A small network was shown many inputs. Here are its activations along a few directions, one row for each input.
Each table varies a few parts of the input and shows all the possible inputs, shuffled.
Descriptions start from the smaller parts, as in this example, which fits no table here: ring(5) and (point or line(11) or (values(2) and line(6))).
Shared parts are said once, and a part with two or three values counts as separate values.
(in the rows, 128 means zero)

Other details of the inputs vary at random and push rows far along three fixed directions, the same in every table; ignore that.

Rows:
row 1: [146 123 151 136 130 131 126 132 120 136 119]
row 2: [ 94 136 112 121 117 125 125 113 136 142 113]
row 3: [167 139 157 148 124 144 128 126  76 143 132]
row 4: [128 121 150 141 120 132 117 127 125 141 113]
row 5: [130 132 130 147 117 140 125 126 112 124 126]
row 6: [137 135 144 107 129 129 114 144 105 143 132]
row 7: [130 127 142 132 119 133 126 122 114 153 120]
row 8: [136 139 134 139 122 134 127 126 112 129 123]
row 9: [135 128 126 144 128 134 128 130 110 117 129]
row 10: [110 130 119 139 120 133 121 124 129 130 118]
row 11: [112 141 117 127 130 124 128 118 129 140 134]
row 12: [110 138 126 132 119 131 122 118 130 132 122]
row 13: [ 89 112 106 101 140 103 126 134 215 117 120]
row 14: [163 153  81 106 162 111 157 131 115  71 177]
row 15: [125 107 141 122 123 128 134 138 183 122 113]
row 16: [133 129 133 137 125 137 136 121 111 139 134]
row 17: [157  77 192 131 120 137 135 151 200 133 105]
row 18: [133 132 131 143 126 138 133 123 113 138 136]
row 19: [110 129 122 134 122 129 121 122 129 145 124]
row 20: [115 128 122 129 124 122 126 124 125 136 115]
row 21: [131 136 135 140 124 136 124 126 111 125 124]
row 22: [112 132 127 128 127 124 117 119 127 143 123]
row 23: [171 128  97 111 159 120 161 142 134  62 174]
row 24: [116 126 125 122 126 121 124 120 125 144 118]
row 25: [131 137 135 141 120 136 124 125 112 125 127]
row 26: [131 128 140 115 128 134 114 146 104 138 136]
row 27: [110 127 122 133 125 128 118 121 128 143 122]
row 28: [163 130 147 139 130 138 132 124  78 131 134]
row 29: [115 133 123 127 129 119 120 124 127 139 114]
row 30: [136 125 134 133 127 128 127 126 107 132 120]
row 31: [205  73 191 143 132 149 157 168 193  79 136]
row 32: [113 126 129 135 121 130 118 117 108 151 116]
row 33: [131 130 131 142 117 139 128 125 111 125 125]
row 34: [136 135 135 139 128 129 127 129 110 132 120]
row 35: [109 133 119 138 117 135 124 119 130 131 122]
row 36: [110 142  98 116 137 115 131 127 147 113 127]
row 37: [138 130 134 129 123 130 133 121 110 140 132]
row 38: [ 64 104 110 104 121 108 124 128 244 144 110]
row 39: [113 141 124 125 127 124 128 118 132 151 125]
row 40: [131 136  63 101 162 103 149 133 140  62 161]
row 41: [112 134 128 129 124 125 119 120 129 146 124]
row 42: [109 125 121 137 123 126 118 124 127 135 117]
row 43: [106 138  95  79 142 107 123 142 131 121 143]
row 44: [116 135 123 124 131 121 120 120 128 146 120]
row 45: [133 133 144 111 129 130 112 143 104 139 137]
row 46: [115 134 125 124 130 120 121 121 128 145 118]
row 47: [135 140 136 137 122 137 130 122 114 130 125]
row 48: [120 128 119 134 123 132 128 125 125 123 122]
row 49: [134 131 138 135 130 129 122 124 110 133 129]
row 50: [220  70 205 145 134 153 155 167 175  85 138]
row 51: [161 156  59  76 176 106 151 152  86  46 199]
row 52: [142 130 149 149 121 137 122 128 100 132 122]
row 53: [113 125 124 129 125 127 122 119 125 142 121]
row 54: [137 132 136 131 125 133 137 121 111 142 132]
row 55: [131 131 132 140 118 141 131 121 111 126 126]
row 56: [113 127 123 129 119 127 127 118 127 145 126]
row 57: [ 86 142  86 110 126 111 127 117 143 125 122]
row 58: [103 101 116 111 134 114 131 138 217 115 124]
row 59: [132 125 131 140 130 133 123 128 108 130 125]
row 60: [135 134 138 135 124 131 126 121 112 136 135]
Description of these inputs: ring(5) and (point or line(11)).
The inputs of row 30 and row 4 match in every part but the ring(5) part. If row 37 is changed in the same way as row 30 into row 4, which row does it become? -> row 60
Which other rows does row 51 become when the ring(5) part takes its other values? List them by row number. -> row 6, row 26, row 43, row 45
Which other rows does row 59 become when the line(11) part takes its other values? List them by row number. -> row 5, row 9, row 10, row 18, row 19, row 27, row 35, row 38, row 42, row 58

Rows:
row 61: [138 153 132 147 125 135 133 105  84 150 138]
row 62: [121 145  85  94 150 110 134 144 132  87 160]
row 63: [174 102 178 140 121 149 134 157 154 104 130]
row 64: [171 130  76 102 174 107 165 144 156  33 176]
row 65: [113 143 117 120 128 130 116 133 106 127 132]
row 66: [129 111 108  87 152 103 147 141 193 103 145]
row 67: [ 90 144 112 114 120 122 108 124 106 156 125]
row 68: [125  95 179 137 107 142 124 137 202 147 105]
row 69: [182 109 174 135 130 143 130 145 101 131 136]
row 70: [ 88 140  91 162 113 129 122  95  98 130 108]
row 71: [203 137 155 152 132 150 151 132  70  99 157]
row 72: [176 108 174 137 129 142 126 149 102 126 131]
row 73: [122 134 118 118 136 120 117 135 106 127 127]
row 74: [125 108 156 137 122 125 132 121 180 156 108]
row 75: [130  90 184 142 108 139 118 138 183 154  88]
row 76: [120 126 130 109 126 126 124 134 137 140 136]
row 77: [103 138  86 116 138 107 134 112 137 122 125]
row 78: [110 153 109 113 131 124 122 116  87 153 140]
row 79: [154 141 137 189 107 163 134 107  52 118 128]
row 80: [ 88 123 136 129 110 128 124 115 183 170 103]
row 81: [132 136 117 134 134 123 137 115 117 133 129]
row 82: [106 127 123 123 127 122 112 131 123 136 113]
row 83: [ 69 157 103 131 109 125 102 104  92 170 106]
row 84: [105 123  91 104 145 107 128 137 171  98 126]
Describe the family of inputs behind these rows. -> values(2) and (point or line(11))
Which other rows does row 67 become when the values(2) part takes its other values? List them by row number. -> row 72
Which other rows does row 67 become when the line(11) part takes its other values? List them by row number. -> row 61, row 62, row 63, row 65, row 68, row 71, row 76, row 78, row 80, row 83
